Each row below holds a small network's activations on one input, seen along a few directions.
In each table, some parts of the input vary, and every possible input appears once, in random order.
Descriptions start from the smaller parts, as in this example, which fits no table here: one of 8 places around a ring, together with either a single point or one of 11 places along a line or (one of 2 separate values, together with one of 6 places along a line).
Shared parts are said once, and a part with two or three values counts as separate values.

Other details of the inputs vary at random and push rows far along three fixed directions, the same in every table; ignore that.
These rows show it; all are for the same input, with only those details redrawn:
[-19 -10  -2  -1  -5  -4  -3  -5 -23 -13  28]
[ 28  15  -9 -15  -4  -6 -13   2  14  -6   2]
[ -8 -11  -3  11   2  -7 -12  -1  -3   3  16]
[ -9 -10   0  12   5 -11  -4   5   8   9   4]
[-16   6   6 -15   5  -9  17   1   2  -1  -5]
[ 10  -4  -9   3  -2  -5 -20  -1   0  -4  19]
[ -1 -25  -4  37   8 -14 -17  11  28  21   4]
[ 28  14  -9 -15  -3  -5 -12   1  14  -4   4]

A family of inputs:
r1: [ 11   8 -12 -15  -8   2 -15  -8 -17 -20  29]
r2: [  6  20 -13 -52 -16  20  13   6 -10  -3 -17]
r3: [ 32  23   0 -14   8 -13   9  -7  24   4 -30]
r4: [-10 -10  -6   4  -8  10 -18  -1 -27 -14  33]
r5: [-34  -4   7  -2   3  -3  15   0 -15   2   7]
r6: [-20  -8   9  12   5  -8  16 -11  -8   6  -3]
r7: [ 24  -9  -3  13   4   8 -24  12  17   1  -5]
r8: [-38  -3  24   8   8   6  36  -2  -9   5 -24]
r9: [ -1 -21  -4  29   2   2 -24  12   7   8  10]
r10: [ -9  -9  -5 -10 -11  20  18  -7 -24   7  -5]
r11: [-20   7   6 -19   7 -10  19  -5 -11  -6   0]
r12: [  8 -12   0  21   4   4 -20  16  19  10  -4]
r13: [  6  -7  -4  23   1   0 -10 -10   3   5   7]
r14: [ 16  11  11   9   5  -4  16  10  35  14 -46]
r15: [ 31  20   2 -19  -8  18  -2 -12 -14 -26  -6]
r16: [  1  12  11  -1   2  -4  25   1  16   8 -30]
r17: [ 15  11  -3  -4 -11  13  -7 -14 -22 -17  14]
r18: [-31  -6  11   0   6  -1  17   6  -6   9   0]
- What is each input in this table made of? => one of 2 separate values, together with either a single point or one of 8 places along a line
- The inputs of r4 and r17 match in every part but the choice among 2 separate values. If r12 is changed in the same way as r4 into r17, which row does it become? => r8

A family of inputs:
r19: [-12   5   7   1  10 -18  11  -3   8   3   0]
r20: [ 15  31   5 -30   2  -8  22 -12   2 -11 -16]
r21: [ -7 -18 -17   6  -5  -5 -25  -3 -15  -2  40]
r22: [-38 -26  -6   8   0  -8  -2  -4 -23   5  33]
r23: [-12  13   2 -19   2 -12  14 -18 -22 -16  18]
r24: [ 44  -4 -17  26  -2  -5 -44  -4  18  -2  19]
r25: [-21   9  14 -22  -1  14  36   9  -5   4 -32]
r26: [ 35  11  -2  10   7 -10 -14   8  36   6 -14]
r27: [  7   7  -7 -18  -5   2  -4   6   3  -1   1]
r28: [ 38  16  -7  -4  -5   6 -20  -6   1 -18   6]
r29: [ 36  -1 -16   6   3 -14 -28  20  50  20  -9]
r30: [  3  -8  -3   5   3   0 -12  17  20  10  -5]
r31: [ 23   7   0  12   7 -11  -9   4  29   7 -12]
r32: [-33 -19  -1   1  -5   7  -5   0 -32  -7  30]
r33: [-41 -46  18  55  15  -3  17  21  34  54 -40]
r34: [  5 -16  -1  31  -4   9 -15 -11 -11  -2  10]
r35: [ 24  13 -19 -25 -12   4 -14  -6 -10 -13  15]
r36: [-31 -12   7  11  -1   0  13 -21 -37  -9  19]
r37: [ 38  38  -8 -35   0 -13   0  -9  11 -17  -1]
r38: [-16  32  14 -53  -5  13  57   0 -12  -3 -42]
r39: [  8  12   4 -16   1   3  13  15  23  10 -32]
r40: [ 23  18  -3 -15 -12  19  -4 -17 -29 -29  11]
r41: [-37  17  12 -45  -6  12  44  -4 -37 -14  -7]
r42: [-21 -27   2  25  11 -14 -12  22  27  25   1]
r43: [ 29   5 -17 -12 -16  18 -14  -8 -11  -8   5]
r44: [-40  -2  27   5   8   5  42  -4 -15   2 -25]
r45: [  5  16   2 -11   6 -14   2  -2   5  -9   5]
r46: [ -4  15   7 -25   2  -1  31   9  16  14 -37]
r47: [ 29  19  -5 -13  -6  10 -16  -8 -14 -27  13]
r48: [-24  13   9 -31  -1   3  39  -1 -11   3 -22]
r49: [ 34  22 -19 -32 -13   9 -20   3  -1 -17  11]
r50: [-13  -8   1  11   4  -9 -16  -5 -17 -14  36]
r51: [ 11   8  -9 -21 -11  16 -10   2 -16 -15  11]
r52: [ -2  -9   3  17  -2   4   4 -17 -14  -1   1]
r53: [-30 -30  -6  19   1  -6 -19   7 -10   7  33]
r54: [  0  -2  10  16   5  -1  17  -6  10  11 -26]
r55: [ 13 -10   3  17   4  10  -2  22  38  25 -38]
r56: [  0  -9  -3  15  -1   1 -24  -8 -19 -16  33]
r57: [-19 -35  -4  33  -1   9 -24   9  -7   9  20]
r58: [-28 -18  -3   4   2  -5 -10   7 -11   1  27]
r59: [  2 -21  -5  34  -2  -1 -22 -13 -12  -1  24]
r60: [ 44   2 -18   4  -2  -6 -25  14  45  20 -16]
r61: [  3  25   5 -25   5 -12  11  -3   1 -15   1]
r62: [ 21   3   1  10  -4  13 -12  -5  -4 -12  -1]
r63: [-11 -11   3  18  -2   4  -9 -12 -25 -13  23]
r64: [-52 -27  16  19   3  11  26   7 -14  18 -12]
r65: [ 18   2  10  23  14 -13   9  10  50  27 -44]
r66: [-19  -3  12  11  11 -15  21  -4   9  12 -13]
- The inputs of r28 and r51 match in every part but one. If r23 is changed in the same way as r28 into r51, which row does it become? => r22
- The inputs of r48 and r36 match in every part but one. If r29 is changed in the same way as r48 into r36, which row does it become? => r19
- What is each input in this table made of? => one of 2 separate values, together with one of 4 places along a line, together with one of 6 places along a line
- Which other rows does r63 become when the choice among 2 separate values takes its other values? List them by row number. => r39
- Which other rows does r60 become when the place on the line of 6 takes its other values? List them by row number. => r27, r30, r32, r35, r49
- Which other rows does r43 become when the choice among 2 separate values takes its other values? List them by row number. => r52
